A small network was trained on invented records. Each row is its activation on one of them, seen along a few directions.
After each row come some of the record's fields: BIL, RADUZ, KEPOT, LUFA, SUGAM, SULOG.
Not every record has every field; a missing one is written missing.
The largest differences between rows may come from other fields.
In the rows, 500 means zero.
Random noise pushes rows far along 3 fixed directions. That doesn't count. These rows show it; they differ only by the noise:
[610 571 600 499 536 247 527 478 440 448 406 684 345 527 611 361 440 256
 406 494 352 444 489]
[446 466 488 407 555 406 439 675 439 509 511 469 505 636 632 599 600 557
 726 479 487 568 607]
[711 579 621 592 558 261 502 496 413 360 386 692 315 586 660 441 417 261
 472 606 321 463 481]
[354 528 529 285 489 258 583 494 505 655 493 634 443 410 520 217 531 292
 310 233 453 441 540]
[535 508 541 480 547 352 496 611 443 468 488 579 427 585 649 487 538 405
 575 491 428 534 566]

[360 444 527 405 453 623 446 437 571 524 494 338 609 614 322 634 372 606
 514 461 550 476 393]	BIL=soza, RADUZ=luned, KEPOT=segi, LUFA=lam, SUGAM=bevez, SULOG=fup
[264 457 479 303 457 511 524 486 555 666 564 436 588 444 408 415 517 510
 411 268 579 493 508]	BIL=soza, RADUZ=luned, KEPOT=bibif, LUFA=navof, SUGAM=missing, SULOG=missing
[500 490 576 478 535 450 420 492 466 443 427 453 503 595 501 644 441 526
 625 543 450 474 468]	BIL=mul, RADUZ=luned, KEPOT=bibif, LUFA=navof, SUGAM=missing, SULOG=sov
[561 575 415 597 513 435 584 547 502 554 508 626 421 331 632 322 679 462
 484 490 506 554 600]	BIL=guke, RADUZ=rilug, KEPOT=kov, LUFA=lam, SUGAM=diz, SULOG=zoka
[453 509 561 408 500 330 638 474 526 587 578 692 384 325 620 192 510 175
 224 254 460 505 523]	BIL=sul, RADUZ=luned, KEPOT=bibif, LUFA=navof, SUGAM=missing, SULOG=gep
[510 563 699 437 511 313 591 323 532 458 420 653 362 471 420 315 265 163
 140 370 337 354 357]	BIL=mul, RADUZ=mosi, KEPOT=segi, LUFA=navof, SUGAM=missing, SULOG=fup
[398 433 509 487 452 642 547 530 575 524 618 449 582 527 450 492 458 470
 410 412 571 546 462]	BIL=soza, RADUZ=luned, KEPOT=segi, LUFA=lam, SUGAM=diz, SULOG=missing
[396 499 562 354 492 418 438 413 496 526 423 447 574 590 365 530 380 505
 467 409 483 407 409]	BIL=tizos, RADUZ=luned, KEPOT=bibif, LUFA=navof, SUGAM=missing, SULOG=fup
[701 572 432 669 551 457 498 543 457 429 500 578 385 415 675 455 594 482
 532 645 473 568 580]	BIL=gefat, RADUZ=rilug, KEPOT=peri, LUFA=navof, SUGAM=missing, SULOG=gep
[348 403 460 438 530 633 527 650 519 539 628 421 624 553 497 618 616 651
 589 422 613 595 572]	BIL=mul, RADUZ=mosi, KEPOT=bibif, LUFA=navof, SUGAM=missing, SULOG=sov
[422 552 437 437 469 444 524 437 528 644 443 537 512 396 436 346 570 548
 447 407 550 454 531]	BIL=guke, RADUZ=rilug, KEPOT=dedam, LUFA=lam, SUGAM=bevez, SULOG=fup
[468 458 454 453 476 556 410 512 463 519 494 427 542 540 508 600 535 607
 658 541 557 517 506]	BIL=sul, RADUZ=luned, KEPOT=bibif, LUFA=lam, SUGAM=diz, SULOG=gep
[457 416 507 535 484 643 436 625 509 443 556 380 604 669 510 699 486 609
 700 547 565 574 502]	BIL=tizos, RADUZ=luned, KEPOT=bibif, LUFA=lam, SUGAM=diz, SULOG=fup
[540 492 575 568 448 534 512 435 524 445 469 535 515 561 437 484 355 402
 397 522 473 440 391]	BIL=tizos, RADUZ=luned, KEPOT=bibif, LUFA=lam, SUGAM=diz, SULOG=fup
[823 615 570 732 508 374 568 334 471 351 413 741 292 388 561 327 371 219
 236 684 330 436 420]	BIL=mul, RADUZ=kibu, KEPOT=sar, LUFA=navof, SUGAM=missing, SULOG=gep
[268 434 455 397 399 683 657 432 629 680 638 499 654 349 269 297 515 500
 165 264 658 461 434]	BIL=soza, RADUZ=mosi, KEPOT=bibif, LUFA=lam, SUGAM=diz, SULOG=sov
[428 535 602 346 503 364 435 374 498 501 379 454 467 569 378 514 325 423
 458 443 404 380 408]	BIL=mul, RADUZ=luned, KEPOT=segi, LUFA=navof, SUGAM=missing, SULOG=fup
[495 502 573 481 499 417 527 472 495 489 456 571 477 526 511 470 416 369
 449 445 451 468 470]	BIL=tizos, RADUZ=luned, KEPOT=bibif, LUFA=navof, SUGAM=missing, SULOG=fup
[319 400 526 374 548 568 502 678 530 521 636 373 570 628 529 641 541 561
 606 368 533 598 574]	BIL=mul, RADUZ=mosi, KEPOT=segi, LUFA=navof, SUGAM=missing, SULOG=fup
[422 527 612 307 513 379 427 294 518 486 336 426 482 583 271 545 284 470
 420 464 411 326 326]	BIL=mul, RADUZ=mosi, KEPOT=segi, LUFA=lam, SUGAM=diz, SULOG=fup
[239 382 390 357 488 640 577 773 550 657 741 422 605 471 617 465 734 565
 580 282 637 668 681]	BIL=guke, RADUZ=luned, KEPOT=segi, LUFA=lam, SUGAM=diz, SULOG=vol
[441 514 478 335 497 390 432 373 473 584 399 443 545 478 390 502 469 577
 521 457 497 395 466]	BIL=soza, RADUZ=geluz, KEPOT=peri, LUFA=navof, SUGAM=missing, SULOG=missing
[493 567 517 353 485 369 312 270 442 485 235 425 535 611 295 621 347 622
 615 602 455 327 332]	BIL=guke, RADUZ=luned, KEPOT=bibif, LUFA=lam, SUGAM=diz, SULOG=zoka
[459 496 541 376 547 356 534 545 487 537 538 556 402 479 620 418 510 326
 466 358 436 529 556]	BIL=sul, RADUZ=luned, KEPOT=segi, LUFA=navof, SUGAM=missing, SULOG=vol
[655 522 645 633 546 392 559 524 478 322 477 625 374 556 626 466 387 251
 432 570 374 509 460]	BIL=mul, RADUZ=luned, KEPOT=bibif, LUFA=navof, SUGAM=missing, SULOG=sov
[442 508 392 473 534 504 512 604 513 591 573 465 508 404 611 462 649 569
 547 424 562 600 610]	BIL=soza, RADUZ=rilug, KEPOT=kov, LUFA=navof, SUGAM=missing, SULOG=vol
[689 485 548 726 567 609 412 633 405 276 470 440 473 724 606 802 492 640
 751 798 449 555 528]	BIL=gefat, RADUZ=mosi, KEPOT=segi, LUFA=navof, SUGAM=missing, SULOG=fup
[250 365 425 384 486 731 529 665 567 608 679 333 671 547 425 605 627 704
 577 364 665 589 578]	BIL=gefat, RADUZ=mosi, KEPOT=segi, LUFA=lam, SUGAM=diz, SULOG=fup
[462 469 617 466 546 476 532 562 519 441 558 487 458 602 525 540 413 380
 452 430 435 522 494]	BIL=mul, RADUZ=mosi, KEPOT=segi, LUFA=navof, SUGAM=missing, SULOG=fup
[530 534 519 402 582 362 432 513 416 477 411 497 427 571 563 578 506 493
 618 541 409 469 520]	BIL=guke, RADUZ=mosi, KEPOT=segi, LUFA=navof, SUGAM=missing, SULOG=vol
[348 469 541 308 504 464 425 429 532 535 439 370 565 556 349 581 429 561
 560 419 510 434 415]	BIL=mul, RADUZ=luned, KEPOT=bibif, LUFA=lam, SUGAM=diz, SULOG=sov
[323 454 508 283 477 516 457 376 582 594 473 357 603 528 247 556 408 594
 435 386 517 382 404]	BIL=soza, RADUZ=kibu, KEPOT=sar, LUFA=lam, SUGAM=diz, SULOG=fup
[254 548 324 133 542 277 394 502 473 771 437 373 540 374 474 426 718 701
 686 282 538 471 639]	BIL=guke, RADUZ=rilug, KEPOT=peri, LUFA=navof, SUGAM=missing, SULOG=vol
[621 602 614 507 495 281 485 332 438 452 321 669 362 483 494 381 357 285
 371 530 358 366 397]	BIL=guke, RADUZ=luned, KEPOT=bibif, LUFA=navof, SUGAM=missing, SULOG=zoka
[675 652 436 505 515 310 398 240 426 521 240 572 387 362 425 407 477 535
 459 671 418 325 417]	BIL=gefat, RADUZ=rilug, KEPOT=peri, LUFA=lam, SUGAM=diz, SULOG=gep
[504 544 422 465 546 397 494 538 480 585 479 526 446 396 612 439 614 525
 549 469 500 539 603]	BIL=soza, RADUZ=rilug, KEPOT=kov, LUFA=navof, SUGAM=missing, SULOG=vol
[339 480 518 402 460 539 596 472 549 616 547 525 539 402 398 362 498 443
 295 316 541 449 504]	BIL=gefat, RADUZ=mosi, KEPOT=segi, LUFA=navof, SUGAM=missing, SULOG=fup
[551 527 640 443 567 322 419 501 433 399 389 507 385 620 556 567 383 406
 563 540 342 451 475]	BIL=mul, RADUZ=luned, KEPOT=segi, LUFA=navof, SUGAM=missing, SULOG=fup
[756 556 490 711 493 525 474 436 441 388 433 600 399 469 578 474 483 515
 475 740 469 495 480]	BIL=gefat, RADUZ=fuvo, KEPOT=kov, LUFA=lam, SUGAM=diz, SULOG=gep
[467 550 450 456 477 509 454 375 507 550 389 437 539 472 366 514 470 609
 513 552 524 418 420]	BIL=soza, RADUZ=rilug, KEPOT=dedam, LUFA=lam, SUGAM=diz, SULOG=zoka
[441 392 503 537 564 685 457 769 492 420 643 335 585 726 617 815 562 645
 793 546 539 662 593]	BIL=tizos, RADUZ=mosi, KEPOT=segi, LUFA=navof, SUGAM=missing, SULOG=zoka
[700 581 566 542 531 383 396 291 433 399 308 527 403 551 418 590 345 476
 494 697 339 354 379]	BIL=tizos, RADUZ=kibu, KEPOT=peri, LUFA=navof, SUGAM=missing, SULOG=gep
[231 472 409 181 548 441 444 523 492 680 473 373 611 499 390 564 635 709
 630 333 569 464 550]	BIL=guke, RADUZ=mosi, KEPOT=bibif, LUFA=navof, SUGAM=missing, SULOG=zoka
[686 557 514 789 499 523 659 530 525 435 539 715 417 389 621 348 544 320
 348 573 468 539 546]	BIL=tizos, RADUZ=rilug, KEPOT=peri, LUFA=navof, SUGAM=missing, SULOG=sov
[522 538 510 495 504 465 568 448 504 504 474 598 453 439 463 388 488 391
 363 499 466 446 454]	BIL=guke, RADUZ=mosi, KEPOT=bibif, LUFA=lam, SUGAM=diz, SULOG=zoka
[540 503 504 523 464 477 510 466 480 504 507 569 447 449 553 415 486 392
 452 495 492 498 492]	BIL=sul, RADUZ=luned, KEPOT=bibif, LUFA=lam, SUGAM=diz, SULOG=gep

Here are new rows. What are their fields?
[625 448 479 670 505 618 474 638 454 383 586 501 476 579 680 629 563 517
 684 655 531 634 558]	BIL=sul, RADUZ=luned, KEPOT=bibif, LUFA=lam, SUGAM=diz, SULOG=gep
[443 538 587 394 478 375 497 379 517 497 413 519 456 536 406 437 330 370
 379 430 415 406 412]	BIL=mul, RADUZ=luned, KEPOT=segi, LUFA=navof, SUGAM=missing, SULOG=fup
[606 537 530 529 509 369 502 458 442 455 459 616 387 472 614 419 468 345
 470 528 437 498 505]	BIL=sul, RADUZ=luned, KEPOT=bibif, LUFA=navof, SUGAM=missing, SULOG=gep
[425 481 502 470 475 571 476 502 499 517 494 431 549 552 425 559 467 596
 517 496 532 470 506]	BIL=gefat, RADUZ=mosi, KEPOT=segi, LUFA=navof, SUGAM=missing, SULOG=fup
[206 473 425 170 478 458 500 499 521 728 516 410 572 412 384 389 585 567
 473 253 568 444 539]	BIL=guke, RADUZ=mosi, KEPOT=segi, LUFA=lam, SUGAM=diz, SULOG=vol
[758 562 677 758 505 422 611 426 498 280 478 723 347 501 602 378 313 139
 249 607 350 477 383]	BIL=mul, RADUZ=luned, KEPOT=bibif, LUFA=navof, SUGAM=missing, SULOG=sov
[717 612 451 641 502 407 496 364 465 483 392 643 377 351 553 343 502 432
 380 644 451 436 477]	BIL=gefat, RADUZ=rilug, KEPOT=peri, LUFA=lam, SUGAM=diz, SULOG=gep
[413 493 551 371 497 486 436 418 497 525 417 420 534 591 371 596 376 552
 519 479 487 416 429]	BIL=soza, RADUZ=mosi, KEPOT=segi, LUFA=navof, SUGAM=missing, SULOG=fup
[311 462 506 345 428 557 524 408 582 617 536 437 597 458 323 407 429 480
 326 320 568 438 399]	BIL=soza, RADUZ=luned, KEPOT=bibif, LUFA=lam, SUGAM=diz, SULOG=missing
[401 356 508 595 508 692 615 846 554 485 798 485 575 587 720 561 630 446
 587 368 600 748 660]	BIL=tizos, RADUZ=luned, KEPOT=bibif, LUFA=navof, SUGAM=missing, SULOG=fup
[536 519 626 517 527 414 512 498 494 417 468 548 409 560 549 501 385 326
 446 495 383 478 465]	BIL=mul, RADUZ=luned, KEPOT=segi, LUFA=navof, SUGAM=missing, SULOG=fup
[399 426 440 435 498 549 529 657 503 560 661 478 546 486 622 490 627 481
 568 374 581 631 609]	BIL=sul, RADUZ=luned, KEPOT=bibif, LUFA=navof, SUGAM=missing, SULOG=gep
[591 485 572 597 536 476 497 562 472 372 510 537 472 591 598 587 462 423
 560 575 451 544 484]	BIL=mul, RADUZ=luned, KEPOT=bibif, LUFA=navof, SUGAM=missing, SULOG=sov
[556 519 575 513 526 444 564 430 469 473 478 606 443 435 454 399 480 417
 317 487 455 429 467]	BIL=gefat, RADUZ=mosi, KEPOT=bibif, LUFA=navof, SUGAM=missing, SULOG=sov
[343 503 445 231 498 350 424 442 468 637 443 453 522 458 459 442 526 511
 545 342 523 443 513]	BIL=sul, RADUZ=luned, KEPOT=bibif, LUFA=navof, SUGAM=missing, SULOG=gep
[284 535 498 212 455 380 573 288 560 714 428 558 518 332 256 233 455 420
 187 251 508 321 397]	BIL=guke, RADUZ=mosi, KEPOT=bibif, LUFA=lam, SUGAM=diz, SULOG=zoka
[235 436 485 247 494 488 441 556 521 624 525 347 602 554 426 578 517 602
 611 314 542 508 539]	BIL=mul, RADUZ=luned, KEPOT=segi, LUFA=navof, SUGAM=missing, SULOG=fup
[586 571 632 426 554 265 425 357 452 374 296 527 377 622 457 561 276 356
 503 577 315 372 379]	BIL=mul, RADUZ=luned, KEPOT=segi, LUFA=navof, SUGAM=missing, SULOG=fup
[425 400 522 556 498 642 581 690 574 445 695 448 555 553 582 539 557 462
 539 430 573 655 547]	BIL=mul, RADUZ=luned, KEPOT=bibif, LUFA=lam, SUGAM=diz, SULOG=sov
[347 569 312 258 459 425 379 306 486 738 346 385 578 307 292 405 607 754
 524 444 587 358 489]	BIL=gefat, RADUZ=rilug, KEPOT=peri, LUFA=lam, SUGAM=diz, SULOG=gep
[609 564 599 490 546 357 488 325 463 415 328 590 431 519 408 493 344 407
 394 591 401 353 372]	BIL=mul, RADUZ=mosi, KEPOT=bibif, LUFA=navof, SUGAM=missing, SULOG=sov
[633 579 389 520 577 391 373 486 414 479 386 466 432 469 591 579 608 659
 706 671 478 510 566]	BIL=gefat, RADUZ=rilug, KEPOT=peri, LUFA=navof, SUGAM=missing, SULOG=gep
[669 563 376 581 556 468 369 498 416 450 384 460 459 493 571 612 605 700
 728 748 495 503 546]	BIL=gefat, RADUZ=rilug, KEPOT=peri, LUFA=lam, SUGAM=diz, SULOG=gep
